Each row below holds a small network's activations on one input, seen along a few directions.
Each table varies a few parts of the input and shows all the possible inputs, shuffled.
Descriptions start from the smaller parts, as in this example, which fits no table here: one of 8 places around a ring, together with either a single point or one of 9 places around a ring or (one of 3 separate values, together with one of 4 places along a line).
Shared parts are said once, and a part with two or three values counts as separate values.

Other details of the inputs vary at random and push rows far along three fixed directions, the same in every table; ignore that.
To show where, the next rows are all for the same input, with only those details redrawn:
[ 29 -41 -15   7  36  49  66  -9 -11 -52  49]
[-19 -46   0  14 -16  40  26 -28 -45 -84  58]
[-59 -29  24  -7 -26  18   0 -33 -61 -61  13]
[  3  -8  14  31   0   2  33   3  -2 -16  46]
[  2 -41  -5  12   7  41  43 -17 -28 -65  52]
[ -3  -4  20  68 -41 -13  14   6   0 -30  87]
[ -2   4  23  30  -1 -11  27   8   2   2  34]
[-91   6  56 -28 -26 -21 -23 -27 -61  -6 -46]

Table:
x1: [ 13  22 -20  33 -24 -13  -9   0  31   5  44]
x2: [ -6  15  39  45 -33 -36  -8  15  -6  26  31]
x3: [ -3  -9 -18   4 -27  13 -21  -4 -17 -26  16]
x4: [  7  -4 -20  -8  28  13  27   2  19 -16   3]
x5: [-12 -27 -38   4 -29  37 -11 -33 -22 -73  47]
x6: [  4 -15 -19 -26   6  43  -5 -11 -23 -22 -23]
x7: [-16   1 -13 -38  20  35   6 -12 -14 -12 -46]
x8: [-11  13   4 -51  51  19  21  -6   9  19 -76]
x9: [ 33   9 -11  44 -34  11 -12  14  17  -6  42]
x10: [ 39  21  -2 -15  37 -21   3  26  25  67 -42]
x11: [ -8 -18   2   5  -4  10   0 -10  -5 -33   4]
x12: [  8   0  10  42 -26 -11  -6   5  21 -18  34]
x13: [ 19  11 -14  17 -18  -8 -15  11  12  10  21]
x14: [ 56  42  -4  11  29  -1  10  32  49  73 -25]
x15: [ 31  -3 -35 -14  41  34  36   9  20  -8  -2]
x16: [  4 -27 -11   8 -23  -2 -23 -27 -14 -31  28]
x17: [ -7 -20   1   8 -24  20  15  21 -26 -14  38]
x18: [ 31   2 -14 -33  36  -3  -1   2   7  38 -36]
x19: [ -9 -10 -22 -48  45  22  21 -21   0 -16 -31]
x20: [ -9 -12 -18 -11   9  13  12 -12   3 -35  11]
x21: [-34 -44  15 -32  18  21  39   2 -36 -32  -3]
x22: [  1  10  17  43 -39 -48 -33  17  14  16  26]
x23: [  5  -4 -28 -35  36  31  22  -4   0 -10 -28]
x24: [ 10 -18  21   6  12 -12  31  35  -2  25  13]
x25: [ 21 -26 -17 -22  24   8   0 -17  -5  -7 -11]
x26: [ -1   4   2  43 -37 -37 -21  -8  23  -9  53]
x27: [ 21  18   4  44 -23   3  11  20   1  15  52]
x28: [ 12   2   5  29 -21 -35 -25   7  14  13  24]
x29: [ 65  13   2  22  34 -11  21  30  48  50  -6]
x30: [  8  15  13  30 -41 -28 -38  16   4  20  10]
x31: [ 17  18  14  27 -30 -19 -31  14   9  28  -1]
x32: [ 53  18   3   4  48 -30  20  35  47  67 -25]
x33: [ 53 -27  -9  22  14  16  48  42   8  12  53]
x34: [ 10 -21 -17 -33  44  10  20 -15   5 -13 -17]
x35: [-64  46  30  -5 -35 -60 -48 -14   7  38 -33]
x36: [  0  48  12 -10  16 -12  -1  18  30  58 -53]
x37: [  8 -31 -21 -10  37  62  65 -15 -18 -56  34]
x38: [  5  24   3  19   3 -16  10  17  36  14   5]
x39: [-52  18  49   4 -17 -32  -5  -3 -24  17 -15]
x40: [ 37  16  11 -10  41 -24  10  25  31  61 -46]
x41: [ -1  -3  -6 -54  25   1 -20 -18 -20  27 -62]
x42: [-76  -1  19 -12 -45  23 -17 -30 -66 -46   0]
x43: [-49   5   4 -38 -27  -2 -50 -24 -41  -3 -43]
x44: [-94  11  40 -29 -40 -14 -18   5 -50   6 -35]
x45: [  4 -22 -26  -4  17  32  26  -7   5 -50  22]
x46: [-26  20  23  -6 -35 -43 -54   1 -14  34 -31]
x47: [-78   4  22 -37 -19   4 -31 -28 -37 -26 -57]
x48: [ 30   6 -24  36 -29  -3 -17   4  18  -1  53]
x49: [-51   2  30  14 -29 -18  15  22  -9  -4  26]
x50: [ -4  17  23  28 -32 -57 -37  13  14  33   6]
x51: [ -4  36  14  25 -40 -30 -38  20  11  35  -4]
x52: [ 17   2 -23 -17  45  10  31   1  29   4  -6]
x53: [-81   0  32 -35 -25 -30 -45 -24 -40 -12 -58]
x54: [  8 -13 -19 -24  37  51  30 -16   5 -32 -20]
x55: [ 30  16 -19  20 -10 -10 -11  12  23  19  28]
x56: [  4  20  20  29  -9 -38  -5  20  32  24   5]
x57: [ 19 -15  -8  17 -24  15 -19  -1 -12 -19  17]
x58: [  5   9   8 -35  56 -15  21  10  21  37 -58]
x59: [ 35  -8 -19 -33  39  10   5   1   3  25 -32]
x60: [ 21   4 -27  50 -33   1   1  10  26 -29  74]
x61: [-50   5  32 -28  -7  -5 -29 -23 -23  -3 -62]
x62: [ 40 -27 -12  14   8  39  32   1 -23 -22  44]
x63: [ 21 -25  -6 -14  23  21   6  -5  -8 -11 -20]
x64: [-11  16  -5  43 -39 -28 -18  -3  27 -12  54]
x65: [  4 -22 -14 -23  32   9  15 -14   3 -18  -9]
x66: [-16 -20   1 -20  -8  -9 -28 -22 -24 -15 -15]
x67: [ 51  11 -14   9  47 -22  30  16  57  42   7]
x68: [-32  24  22  -2 -48 -48 -66 -14 -15  35 -23]
x69: [ 20  13 -13 -15  19   6   0  14  10  27 -24]
x70: [-11 -11 -29 -33  15  32   4 -20 -13 -29 -14]
x71: [  3  14 -21 -45  43  12  13  -6  10  22 -45]
x72: [-12  37   9  43 -47 -27 -25  19  23  12  24]
x73: [ 10 -12   7 -25  23  18  -5 -11 -10   6 -48]
x74: [ 15 -39 -23 -10  -6  34  -9 -14 -30 -48  13]
x75: [ -4 -15  -4 -46  46   3  17 -12  -1   0 -46]
x76: [ 23   7   5  29 -29   0 -27   6   5  10  11]
x77: [ 38  24 -20 -19  33  -5   4   5  29  56 -26]
x78: [ 3 20 -6  9 -5 19 -2  2 14  2 -7]
What do these inputs look like to the network? -> one of 6 places around a ring, together with either one of 2 separate values or one of 11 places along a line
Changing only the place on the ring of 6 turns x38 into x30. The same change can be made to x54. Which row results? -> x76
Changing only the place on the ring of 6 turns x63 into x47. The same change can be made to x29. Which row results? -> x8
Which other rows agree with x65 in the place on the ring of 6? List them by row number. -> x11, x12, x21, x26, x34, x39, x53, x56, x58, x61, x67, x75
Change only the choice among 2 separate values in x33. List by row number the other rows that result. -> x62

Table:
x79: [ 49  -4   0  -8  58  24  59  29  14  35 -10]
x80: [ -1 -39   9  52 -62   8 -24 -14 -28 -70  68]
x81: [ 44  21 -19  -2  45 -10  14  11  56  39 -21]
x82: [-58  43  37  12 -48 -34 -48  -6  -2  14 -34]
x83: [-16 -46 -16 -55  44  33  34 -25 -36 -41 -17]
x84: [ -1   3  10 -54  28  13 -13  -3 -28  39 -80]
x85: [-52  33  17   7 -67 -37 -65  -1 -18  21 -10]
x86: [ 26  -1 -22   0  31  26  51  17  15   3  27]
x87: [ 13 -39 -41 -10   3  83  27 -20 -28 -81  33]
x88: [ 57 -13  -6  48   8 -19  18  17  42   3  56]
x89: [ 11 -43 -25 -49  39  38   4 -37 -21 -41 -34]
x90: [-37  15  -6  12 -38 -19 -25 -10   4 -20  24]
x91: [-13 -33  -3  38 -52  11   1  -2 -31 -56  82]
x92: [-28  22  20 -13 -32 -37 -48   4 -19  45 -33]
x93: [39 13 -6 54 -3 13 38 33 31  5 63]
x94: [-11 -26   2 -31   0   9  -5  -7 -40  -5 -14]
x95: [ 41  21 -22 -16  69   6  44  10  60  33 -27]
x96: [  9  39   5  35   5 -44  21  30  52  44  32]
x97: [ 15  25   2  -8  19  -3  -8   5  22  32 -45]
x98: [-41 -31  -5  -6 -12  28   5 -37 -26 -78  20]
x99: [ 18  22  -3  40 -36  -5 -22  19  15  13  28]
x100: [-22  -7  13 -59  35 -22  -6  -9 -21  33 -66]
x101: [ 54   5   9  61 -19 -17   8  40  24  29  58]
x102: [ 58 -22 -41 -23  53  18  29   0  20   5   4]
x103: [-30  -1  35 -33  24  -1   6  -8 -24  14 -63]
x104: [-67  41  23   8 -66 -36 -51   0 -15  17  -6]
x105: [-23   6 -13  -3 -27 -15 -35 -13  -3 -12   4]
x106: [-45  25  34 -32  19  -6   1  -8 -12  23 -72]
x107: [ 38  26  15  51 -19 -36 -20  23  38  40  17]
x108: [-29 -55  -3 -17  -1  32   9 -38 -42 -83  16]
What do these inputs look like to the network? -> one of 5 places around a ring, together with one of 6 places around a ring
Changing only the place on the ring of 5 turns x108 into x83. The same change can be made to x89. Which row results? -> x102

Table:
x109: [  4  17  25  42 -17 -29  -7  16  19  23  16]
x110: [-29  34  24  25 -37 -44 -16  18  10  30  17]
x111: [ 31  12  -4 -51  58  12   5  -6  13  48 -75]
x112: [ 21 -17   3  -1  29  11  25  -1   7  -4  -2]
x113: [  4  33  21  35  -5 -46   5  24  47  43  17]
x114: [ -1  30  25  10  -5 -33  -2  25   4  50 -11]
x115: [  1 -11 -19  23 -19  29  14  -4 -10 -49  53]
x116: [-27   1  15   0 -24   1 -16  -5 -34 -10  -2]
x117: [ 27  -8 -27   0  25  31  42   8   8 -14  29]
x118: [  9   3   1  34 -10 -18  15  13  29   0  48]
x119: [ 48   0 -34  22   2  23   8  -4  36 -18  41]
x120: [  3  -5  19  37 -23 -24  -3   7  11  -2  38]
x121: [ 19  20  -6  -6  38  10  32  15  20  25 -17]
x122: [ 51 -11 -13  38  15  22  34  14  21 -14  47]
x123: [ 14 -49 -16   9  -6  32  23 -10 -21 -57  56]
x124: [-46 -13  21   4 -51  -9 -29 -12 -46 -28  18]
x125: [-16 -14  -6 -46  16   1 -21 -17 -32   5 -43]
x126: [ 29 -52 -39 -40  42  45  18 -20 -25 -53 -10]
x127: [-23  12  35  10 -19 -44 -16   9   2  33  -5]
x128: [-31   6  14  21 -27  -7 -14  -8  -2 -20  11]
x129: [  6  15 -10 -55  51   5   2  -9  11  26 -83]
x130: [ 21  15  -9  -4  10  12   7  27  25  33 -18]
x131: [ 53   8  -6  42 -12   1   6  42  34  32  32]
x132: [-57  19  25  12 -44 -15 -33 -12 -20 -16  -7]
x133: [-47 -20 -16 -24 -28   8 -38 -32 -40 -46   1]
x134: [-44  -6  -5 -44  -1  -5 -30 -23 -29 -22 -48]
x135: [ 24 -14 -38   1   1  26   6 -14   9 -19  28]
x136: [-16 -19  -9 -39  27  21  25 -12 -15 -17 -17]
x137: [-41 -13  12 -44 -15   3 -47 -35 -48 -25 -64]
x138: [-22  20  18  21 -56 -40 -55  -6  -6  29   4]
x139: [  9 -28 -16  -6  26  34  32 -15   3 -43  13]
x140: [ 24  36  16 -27  60 -12  28  25  20  80 -68]
Changing only one part turns x111 into x119. The same change can be made to x124. Which row results? -> x110
What do these inputs look like to the network? -> one of 2 separate values, together with either a single point or one of 5 places around a ring or one of 10 places around a ring
Change only the choice among 2 separate values in x138. List by row number the other rows that result. -> x135
Change only the choice among 2 separate values in x132. List by row number the other rows that result. -> x122

Table:
x141: [ 14   9  -4  34 -11  -1  19  32  28   5  46]
x142: [ 54  16  -7  -2  39 -18  11  21  37  63  -4]
x143: [ 48  -8 -31   4  34  37  61  18  28  -4  34]
x144: [ 23 -10 -13 -53  48  40  18  -9  -9  19 -66]
x145: [ 52  33 -13  40 -14 -23  -3  40  54  36  33]
x146: [ 44 -16 -20 -26  38   8  18  -1   9  20 -13]
x147: [ 35 -27 -16  16  12  13  43   7   7 -18  57]
x148: [ -6 -29   6 -38  41  24  16 -19 -14 -15 -47]
x149: [  4 -34  -9 -30  10  39  -7 -29 -39 -26 -18]
x150: [-39  14  14  -5 -11 -33 -26  -3  13  16 -24]
x151: [-10 -21   1 -41  26  44  29  -6 -32 -27 -29]
x152: [-12  31  30  -7  15 -42   3  19  10  69 -19]
x153: [-57  16   6  -6 -30 -21 -38 -33 -22 -17 -11]
x154: [  5 -17   0  18  -5  22  21 -11 -28 -33  39]
x155: [-31 -10  25   2 -13  -7  -4   4 -31  -9 -12]
x156: [ -9  -3  12  33 -35 -32 -16 -10  10 -14  40]
x157: [  9 -17 -29 -40  20  20   2 -15  -7   1 -27]
x158: [ 28  -6 -18  46 -11  28  15 -13  10 -50  61]
x159: [ 44   2 -10  49 -33   4  -8  20  20 -12  53]
x160: [ -7 -41 -20  10 -38  45 -25 -18 -42 -79  24]
x161: [-13  -2   5 -37  33  30   9 -23 -10  -4 -50]
x162: [ -4 -21 -26 -39  -2  41  -8 -24 -25 -31 -22]
x163: [ 32 -28  -9 -21  47  28  38 -10   5 -22 -14]
x164: [ 11 -27   0 -43  51  35  49  -8 -21   3 -34]
x165: [ -3   9  15 -16  32 -27  17  24   3  40 -29]
x166: [ 36 -40 -22  19  17  18  27  -4  18 -45  55]
x167: [-62  11  14 -12 -32 -22 -41 -29 -15  -7 -17]
x168: [ 40  17   4  59 -40 -51 -23  32  37  25  63]
x169: [-25 -35  -1 -37  -9  10 -32 -23 -43 -29 -23]
x170: [-14  41  11   3 -27 -26 -40   8  12  46 -21]
x171: [ 24  12 -29 -46  46  32  11  -9  -3  16 -47]
x172: [ 23  26  13  24  19 -24  11   2  26  34  -3]
x173: [-29  20  34   8 -25 -57 -31   0   8  18  -9]
x174: [ 47 -34 -20  37 -22  23   6  -5   0 -35  60]
x175: [-53  14  17 -10 -40 -15 -37 -16 -13 -26 -19]
x176: [-37   4  12  -5 -14 -19  -7  10  -6  13  -4]
x177: [-18  48  21  -5   5 -25   2  23  20  64 -26]
x178: [  8  13   6  -1  22 -15  21   7  -2  25   9]
x179: [ -5  44   3 -16  27 -14   2  -2  23  37 -42]
x180: [ -9  -5 -17  21 -47  -3 -36 -12  -7 -17  41]
x181: [-35 -12  13   0 -47  11 -48 -12 -35 -26 -11]
x182: [-32  37  31 -10   0 -12  -3   3 -18  37 -38]
x183: [ 22  31  15  -2  40   1  35  28  26  64 -22]
x184: [ 17 -22   0  38 -14  20  23   1  -9 -27  66]
x185: [ 10  17  21  16  20 -33   4  17  28  36 -26]
x186: [ 29 -17 -26 -51  55  26  14 -20 -20   3 -34]
x187: [-13  -1   4  30 -29 -19 -20 -23  -8 -32  44]
x188: [47 21  2 51 16 -8 38 51 45 34 34]
x189: [-17  13  23   3   1  -9 -10   4  12  13 -28]
x190: [-52  15  12   4 -58 -43 -68  -1 -20   8 -20]
x191: [ 38 -25 -40  25 -24  16  -2   4  11 -40  64]
x192: [-10   7  -7 -20  30 -14   4   2  18  13 -38]
x193: [-25  15  22  55 -53 -26 -34   7   8 -21  27]
x194: [ -3  34   7  12   1 -45  -4   9  44  50 -10]
x195: [ 33   5 -19  46 -26 -21 -14  26  39  16  53]
x196: [-39 -35 -17   0 -36  32  -4 -27 -43 -67  51]
x197: [ -7  12  15 -25  40 -33   1   6  14  34 -54]
x198: [-14  17  -1  41 -65 -23 -50  14   3 -12  29]
x199: [ 15 -17 -15   9 -16  38 -11 -13 -15 -30  23]
x200: [-16 -27  13 -40  21  24  22  -9 -40 -20 -31]
x201: [ 28  27  -6  48 -15 -20   9  18  56  16  42]
x202: [-11  35  15 -12  -6 -11 -31  -5 -13  38 -48]
x203: [-22 -26   8  -9  -5  21  -6 -36 -29 -41  -3]
x204: [ 36  16 -30  33 -11 -10  -7   7  24  12  44]
x205: [-47 -35 -12 -34 -16  29   4 -30 -48 -51   2]
x206: [-59  24  41  15 -57 -32 -46 -17 -12   2 -21]
x207: [ 32  -7 -28 -15  44  10  34   3  33  -4   0]
x208: [-27 -15 -20 -34  15  30  16 -25 -38 -31  -5]
x209: [ 24 -12 -31 -17  45  34  32   1  20 -27 -13]
x210: [-21  10  33   6 -31 -34 -46   6 -11  34 -29]
x211: [ -3  -9 -14 -63  57  20  40   3  -9  13 -49]
x212: [ 65 -37 -31  21  20  33  23  10   7 -28  33]
x213: [-49 -11  18  -5 -30 -14 -36 -34 -29 -31   6]
x214: [-52  29  26   9 -68 -37 -71   5 -10  17 -18]
x215: [ 68 -25 -21  17  45  27  57   1  36 -10  30]
x216: [ 19  19  -8  -5  43 -18  36  37  34  51 -17]
x217: [-28 -37  -1   8 -39  44   6 -22 -46 -72  39]
x218: [-19 -10 -10 -25  14  27  17   4 -20 -24 -18]
x219: [ 31  30  11  -2  41 -12  24  23  44  46 -35]
x220: [ 62 -28 -22  20   7  23  17   8  10 -21  39]
x221: [-13 -23  16 -34  33  20  25   0 -26   4 -37]
x222: [-33  27  12  -4 -14 -12 -22 -11   9   9 -18]
x223: [23  0  6 45 -9  8 25 31 22  2 49]
x224: [ 16  13  16   5  15 -33  21  29  19  38  10]
x225: [  7  -8  11  62 -42 -29   0  26  14 -11  87]
x226: [-59  15  23   1 -42 -20 -43 -11  -6 -14 -17]
x227: [-12 -32 -10 -23 -12  37 -21 -43 -61 -52 -10]
x228: [-32  21  16 -27  -2  -8   0  11  -9  17 -34]
x229: [ -9   9 -12 -32  28  29  26  -8 -18  -6 -18]
x230: [  3  21  15 -15  14 -46 -25  20  10  59 -49]
Changing only one part turns x178 into x165. The same change can be made to x227. Which row results? -> x212
Changing only one part turns x205 into x216. The same change can be made to x143. Which row results? -> x218
What do these inputs look like to the network? -> one of 3 separate values, together with one of 5 places around a ring, together with one of 6 places along a line
Change only the choice among 3 separate values in x157. List by row number the other rows that result. -> x194, x205
Change only the place on the ring of 5 in x190. List by row number the other rows that result. -> x160, x198, x212, x230
Change only the choice among 3 separate values in x225. List by row number the other rows that result. -> x166, x169
